These are the activations of a small neural network, seen along a few directions. Each row is one input.
Each table varies a few parts of the input and shows all the possible inputs, shuffled.
A made-up example of a description, with smaller parts first: one of 8 places around a ring, together with either a single point or one of 11 places along a line or (one of 3 separate values, together with one of 6 places along a line).
Shared parts are said once, and a part with two or three values counts as separate values.

Other details of the inputs vary at random and push rows far along two fixed directions, the same in every table; ignore that.

Table:
x1: [1, 1, -15, -6, 16, 4, 3, 2, -6, -3, -13]
x2: [-30, -36, -4, -9, -5, -7, -2, -28, -21, -5, -60]
x3: [4, -18, -12, -13, 19, 3, 1, 2, -13, 0, -17]
x4: [-15, -4, -8, -6, 11, 0, -6, -10, -10, 1, -31]
x5: [20, 3, -7, -3, 18, 7, 1, 17, 2, 3, 18]
x6: [-17, 43, -3, 19, -13, -16, 3, -8, 14, -7, 0]
x7: [-15, 66, 7, 30, -22, -12, -3, -4, 29, -2, 28]
x8: [-28, 33, -8, 8, -3, 11, -15, -10, 13, -5, -11]
x9: [29, -34, 8, -12, 10, -15, 15, 8, -18, 6, 8]
x10: [31, 24, 19, 13, -3, -14, 7, 20, 15, 13, 55]
x11: [-17, 39, 1, 13, -14, -2, -2, -6, 17, -10, 9]
x12: [3, -24, 5, -10, -4, 0, 5, -3, -9, -5, -3]
x13: [-41, 11, -22, 1, 1, 11, -11, -22, -1, -12, -51]
x14: [-41, 17, -15, 5, -1, 12, -20, -21, 4, -3, -43]
x15: [9, 25, 5, 10, -8, -11, 9, 6, 11, -5, 27]
x16: [20, 12, 6, 5, 2, -17, 12, 10, 1, 3, 24]
x17: [-18, -15, 3, -4, -10, 1, -4, -15, -5, -4, -21]
x18: [24, -51, 11, -15, 4, -2, 8, 5, -19, 7, 4]
x19: [-41, -8, -10, 16, -30, 8, -14, -20, 8, -4, -39]
x20: [25, -33, -11, -22, 26, 1, 15, 10, -22, -2, -7]
x21: [30, -39, 3, -16, 6, -10, 22, 10, -16, -6, 10]
x22: [25, -40, 10, -15, 5, -9, 13, 6, -16, 2, 8]
x23: [-54, -14, -10, -3, -14, -6, -5, -40, -14, -13, -76]
x24: [9, 36, 10, 15, -9, -15, 5, 7, 17, 1, 34]
x25: [-18, -71, -16, -14, -15, 13, 5, -14, -23, -14, -55]
x26: [-2, -30, 7, -12, -2, 6, -3, -6, -11, 2, -11]
x27: [-27, 45, -11, 13, -5, 9, -10, -8, 17, -9, -6]
x28: [31, 4, 0, -3, 21, 1, 4, 21, 1, 10, 28]
x29: [-20, 52, -7, 15, 2, -5, -7, -6, 15, -1, -2]
x30: [16, -43, 9, -20, 5, 6, 6, 4, -17, 0, 3]
x31: [3, -27, 4, -17, 9, 17, -8, 1, -11, 5, -7]
x32: [-24, 35, 10, 18, -20, -3, -11, -12, 18, 2, 5]
x33: [21, 43, 15, 22, -4, -18, 4, 15, 18, 15, 48]
x34: [1, 34, -1, 4, 1, 10, -2, 7, 13, -7, 23]
x35: [-38, 0, -11, 18, -32, 8, -11, -16, 12, -8, -31]
x36: [16, 19, 12, 4, -3, -3, 5, 12, 12, -1, 38]
x37: [15, 34, 3, 13, -3, -20, 14, 9, 10, -1, 28]
x38: [40, -5, 5, -8, 18, 10, 3, 27, 2, 9, 45]
x39: [-32, 8, 2, 7, -17, -4, -5, -23, 1, -4, -25]
x40: [26, -38, -5, -18, 27, 8, 0, 13, -18, 14, -4]
x41: [31, -55, 11, -16, 10, -10, 11, 8, -22, 9, 0]
x42: [41, 4, 8, -3, 16, 11, -1, 31, 8, 15, 51]
x43: [16, -44, 0, -19, 1, 0, 15, 3, -17, -10, -3]
x44: [-27, 53, 2, 14, -8, 11, -19, -8, 22, -2, 6]
x45: [2, -1, -2, -5, 15, 0, -6, 1, -7, 11, -10]
x46: [-25, 23, -9, 9, 2, 12, -21, -9, 10, 7, -23]
x47: [14, 22, 6, -1, 7, 9, -2, 15, 11, -1, 34]
x48: [29, -59, 3, -2, -9, 11, 2, 19, -6, 11, 14]
Description of these inputs: one of 4 places along a line, together with either a single point or one of 5 places along a line or one of 6 places along a line.
- Changing only the place on the line of 4 turns x34 into x47. The same change can be made to x15. Which row results? => x7
- Changing only the place on the line of 4 turns x19 into x35. The same change can be made to x2. Which row results? => x23
- Which other rows does x22 become when the place on the line of 4 takes its other values? List them by row number. => x10, x21, x24
- A walk changes only the place on the line of 6. It starts at x26 and steps to x32. List the rest of the walk in order. => x18, x10, x41, x33
- Which other rows does x40 become when the place on the line of 5 takes its other values? List them by row number. => x31, x42, x45, x46
- A walk changes only the place on the line of 5. It starts at x20 and steps to x1. List the rest of the walk in order. => x13, x27, x34
